Each row below holds a small network's activations on one input, seen along a few directions.
In each table, some parts of the input vary, and every possible input appears once, in random order.
Descriptions start from the smaller parts, as in this example, which fits no table here: one of 2 separate values, together with either a single point or one of 11 places along a line or (one of 4 places along a line, together with one of 8 places around a ring).
Shared parts are said once, and a part with two or three values counts as separate values.
In the rows, zero is written as 128.

Table:
R1: [103 149 137 107 125 115 112 177 129 153 138 121 136 117]
R2: [169 135 100 126 108 140 142 120 126 151 150  79 154 125]
R3: [122 133 129 118 127 170 162 117 121 118 143 139 119 133]
R4: [116 123 134 104 162 166 126 137 137 153 118 125 126 114]
R5: [104  95 186 162 176 123 125 141 113  82  84 132 225 183]
R6: [120 137 131  96 149 150 131 163 109 158 132 104 144 115]
R7: [153 144 108 139 100  88 116 104 147 137 142 110 120 126]
R8: [108 164 127 120  89 121 145 157 113 116 158 136 131 136]
R9: [169 118 110 157 124  98 125  93 152 128 117 127  93 113]
R10: [104 155 125 124 105 103 137 126 113 107 152 153 109 132]
R11: [114 116 132 132 169 112 105 136 136 131 109 152  91 101]
R12: [115 104 125 110 166 137 103 135 147 130 103 151 100 115]
R13: [169 121 106 132 121 153 140  94 153 150 136 103 135 125]
R14: [120 112 119 124 128 139 143 114 130  98 123 164  91 136]
R15: [106  80 198 171 116 144  94 114  82 110  72 122 206 164]
R16: [117 127 124 145 130 114 145 115 119 100 127 166  82 122]
R17: [100 141 135 111 143 100 101 147 131 141 134 136 116 111]
R18: [126 150 124 110 114 156 164 143  93 120 157 118 139 134]
R19: [172 104 103 136 122 123 121  92 163 128 115 128 103 128]
R20: [153 151 106 137  85 106 124 134 146 147 151  94 143 130]
Question: What do these inputs look like to the network?
Answer: either one of 2 separate values or (one of 3 separate values, together with one of 6 places around a ring)

Table:
R21: [ 80  96 150 121 170 161 124 156 110  99  93 169 130 140]
R22: [103 104 155 163 128  95 112 105 135  88  92 158 132 159]
R23: [ 95  91 160 140 186 119  91 119 144 131  76 144 130 128]
R24: [ 89 134 161 149 124  92 110 152 103 122 123 140 157 135]
R25: [103  94 146 155 131 143 135 100 118  73 101 169 141 165]
R26: [ 89 103 160 115 156 172 140 163 104 114 108 141 156 150]
R27: [164 176  55  75  70 129 136 134 160 181 184 128   5  57]
R28: [158 204  37 101 102  90 180 130 170 149 215 130  27  81]
R29: [102 129 148 109 135 141 106 180 102 134 127  98 191 145]
R30: [115 100 154 139 122 149 144 107 105  83 119 138 172 176]
R31: [156 188  49  90  60 106 145 109 135 166 205 125   7  65]
R32: [181 164  56  87  89 136 125  93 176 200 175 114  14  52]
R33: [ 81 130 170 149 147  92 115 138 104  99 105 168 116 130]
R34: [103  88 158 129 188 166 112 115 126 114  87 160 135 129]
R35: [110 100 156 127 168 113  76 134 135 147  98 118 170 130]
R36: [141  79 152 147 154 156 139 110 104 103  97 120 171 156]
R37: [167 190  42  76 118 108 164 153 189 159 197 130  29  75]
R38: [132 134 159 139  93 141 146 121 106 108 126 110 201 172]
R39: [ 94 113 155 115 150 108  86 176 118 131 106 132 162 137]
R40: [ 91 129 171 135 135 151 154 140  80  98 129 150 152 146]
R41: [124 124 158 128 146 151 101 139 124 152 118  93 192 131]
R42: [184 170  40 102  42 108 137  80 161 158 195 120  19  93]
R43: [107 135 163 104 135 160 134 176  98 135 118 111 188 148]
R44: [ 98 150 153 143 109 126 130 157  87 125 143 105 187 143]
R45: [136  79 151 160 161 148 127 105 116  91  81 154 138 140]
R46: [ 81 121 161 141 150 139 138 133  87  84 114 178 124 136]
R47: [179 169  34  80 144 112 147 108 200 175 188 108  44  77]
R48: [206 150  40 122  66 122 139  82 165 181 166 104  17  71]
R49: [123 121 160 158 102  92 103 122 130 106 114 140 167 154]
R50: [113  95 169 123 173 177 128 122 119 128 102 133 161 139]
R51: [135  89 159 168 158 100 103 110 133 106  71 143 129 134]
R52: [ 79 105 159 128 167 114 101 161 128 115  84 158 122 134]
R53: [126 130 145 156  87 127 125 126 116 112 132 100 200 166]
R54: [158 113 156 147 125 149 140 124 105 128 103  92 199 152]
R55: [124 122 164 115 152 166 124 134 115 151 110  97 196 142]
R56: [152 109 143 164 119 134 119 129 115 131 109  83 198 146]
R57: [ 97 148 160 130 116 141 153 151  78 124 135 110 191 154]
R58: [149  99 157 166 134  99  97 126 130 126  91 121 166 134]
R59: [187 182  26 102  90  87 165  98 191 135 207 122  43 110]
R60: [210 163  27 122 114 100 167 101 195 159 178 106  41  89]
Question: What do these inputs look like to the network?
Answer: one of 5 places around a ring, together with either one of 2 separate values or one of 6 places around a ring
Question: The inputs of R52 and R22 match in every part but the place on the ring of 5. If R26 is changed in the same way as R52 into R22, which row does it become?
Answer: R30
Question: The inputs of R31 and R42 match in every part but the place on the ring of 5. If R28 is changed in the same way as R31 into R42, which row does it become?
Answer: R59
Question: Which other rows does R56 become when the place on the ring of 6 takes its other values? List them by row number.
Answer: R36, R45, R51, R54, R58
Question: Which other rows does R27 become when the choice among 2 separate values takes its other values? List them by row number.
Answer: R37
Question: Which other rows does R41 become when the place on the ring of 5 takes its other values? List them by row number.
Answer: R29, R44, R53, R56
Question: Start at R45 and move only the place on the ring of 5, one step at a time. The first step leads to R25. Which rows follow, in order?
Answer: R46, R21, R34

Table:
R61: [124 136 122 111 122 130 125 144 122 137 137 124 122 121]
R62: [120 134 126 125 122 130 131 122 136 124 135 141 114 128]
R63: [134 123 123 140 129 112 125 119 131 119 122 140 105 121]
R64: [139 141 120 127 126 132 137 130 129 143 142 110 136 121]
R65: [149 133 112 127 117 131 139 123 134 133 140 109 139 133]
R66: [129 146 123 125 114 130 145 128 122 127 147 121 135 133]
R67: [135 126 123 137 116 124 126 122 139 128 126 133 114 125]
R68: [123 138 126 120 115 130 131 123 120 130 140 128 123 127]
R69: [140 121 117 126 126 131 126 117 149 131 126 129 118 129]
R70: [128 126 124 128 148 119 124 121 136 133 124 136 105 113]
R71: [144 125 115 122 119 132 125 118 133 136 132 116 128 127]
R72: [ 92 100 196 153 148 132 105 144  97 104  87 122 227 174]
R73: [119 131 126 128 136 118 130 119 129 116 132 148 106 124]
R74: [119 133 122 116 129 130 126 142 138 132 131 137 113 122]
R75: [130 145 120 116 120 130 139 148 124 134 145 117 133 126]
R76: [140 119 116 128 139 118 125 114 141 123 122 136 109 125]
R77: [144 137 119 137 107 124 140 128 124 131 139 113 135 130]
R78: [130 129 125 126 135 131 125 124 143 141 128 129 114 117]
R79: [118 130 121 119 142 118 125 140 131 124 127 143 103 119]
R80: [133 133 123 121 128 132 124 125 127 146 134 116 124 116]
R81: [138 130 122 132 108 125 126 123 123 134 131 120 123 124]
R82: [ 88  81 195 151 170 156 117 141  88  93  72 147 190 161]
Question: What do these inputs look like to the network?
Answer: either one of 2 separate values or (one of 4 places along a line, together with one of 5 places around a ring)

Table:
R83: [133 107 110 126 135 134 132 120 142 114 114 162  69 117]
R84: [ 74  55 236 171 186 146  83 144  80  92  34 138 245 180]
R85: [108 144 132 114 101 146 154 158  97 109 146 139 132 141]
R86: [104 161 126  95 146 144 144 177 110 150 158 111 143 114]
R87: [131 125 105 100 181 131 120 136 152 153 126 134  81  92]
R88: [ 96 158 133  97 114 145 136 164 120 137 156 128 142 132]
R89: [157 137 121 135 101 125 113  92 140 165 139  91 140 118]
R90: [121 121 111 105 148 132 112 124 164 140 123 151  80 109]
R91: [166 128 116 171  96  97 132  76 132 115 137 112 142 140]
R92: [175 117 106 143  95 144 142 101 133 129 131 101 137 138]
R93: [101 153 138 135  86  91 139 158 104  90 142 151 132 152]
R94: [133 116 112 143 143 106 135 110 160  92 118 171  79 131]
R95: [167 141 117 131 133 124 122 105 129 179 140  75 141 100]
Question: What do these inputs look like to the network?
Answer: either a single point or (one of 3 separate values, together with one of 4 places along a line)
Question: Start at R94 and move only the place on the line of 4, one step at a time. The first step leads to R83. Which rows follow, in order?
Answer: R90, R87
Question: Which other rows does R88 become when the place on the line of 4 takes its other values? List them by row number.
Answer: R85, R86, R93

Table:
R96: [156 131  94 133  90 125 133  96 146 134 143 134  73 111]
R97: [141 156  90 119 110 111 156 129 131 115 163 143  76 114]
R98: [ 71 121 173 123 160 133 105 150 115 117 109 155 153 137]
R99: [111  98 169 152 134 150 119  94 115 107  93 146 152 150]
R100: [172 117  77 123 115 121 128 120 173 136 133 127  79 114]
R101: [128  84 153 141 160 146 115 118 143 109  84 140 158 153]
R102: [109  93 158 132 173 143 110 142 106 123  88 135 147 127]
R103: [164 178  95 116  75 111 144 128 123 166 186  61 164 127]
R104: [110 178 114 112 131  72 115 133 146 150 162 136  85  96]
R105: [147 143  98 111 148 125 130 117 148 161 144 126  70  84]
R106: [134 115 149 132  87 164 136 180  87 125 116  80 224 170]
R107: [ 94 120 164 142 154 136 145 128 102  91 115 154 156 152]
Question: What do these inputs look like to the network?
Answer: one of 2 separate values, together with either a single point or one of 5 places around a ring
Question: Which other rows agree with R97 in the choice among 2 separate values? List them by row number.
Answer: R96, R100, R103, R104, R105
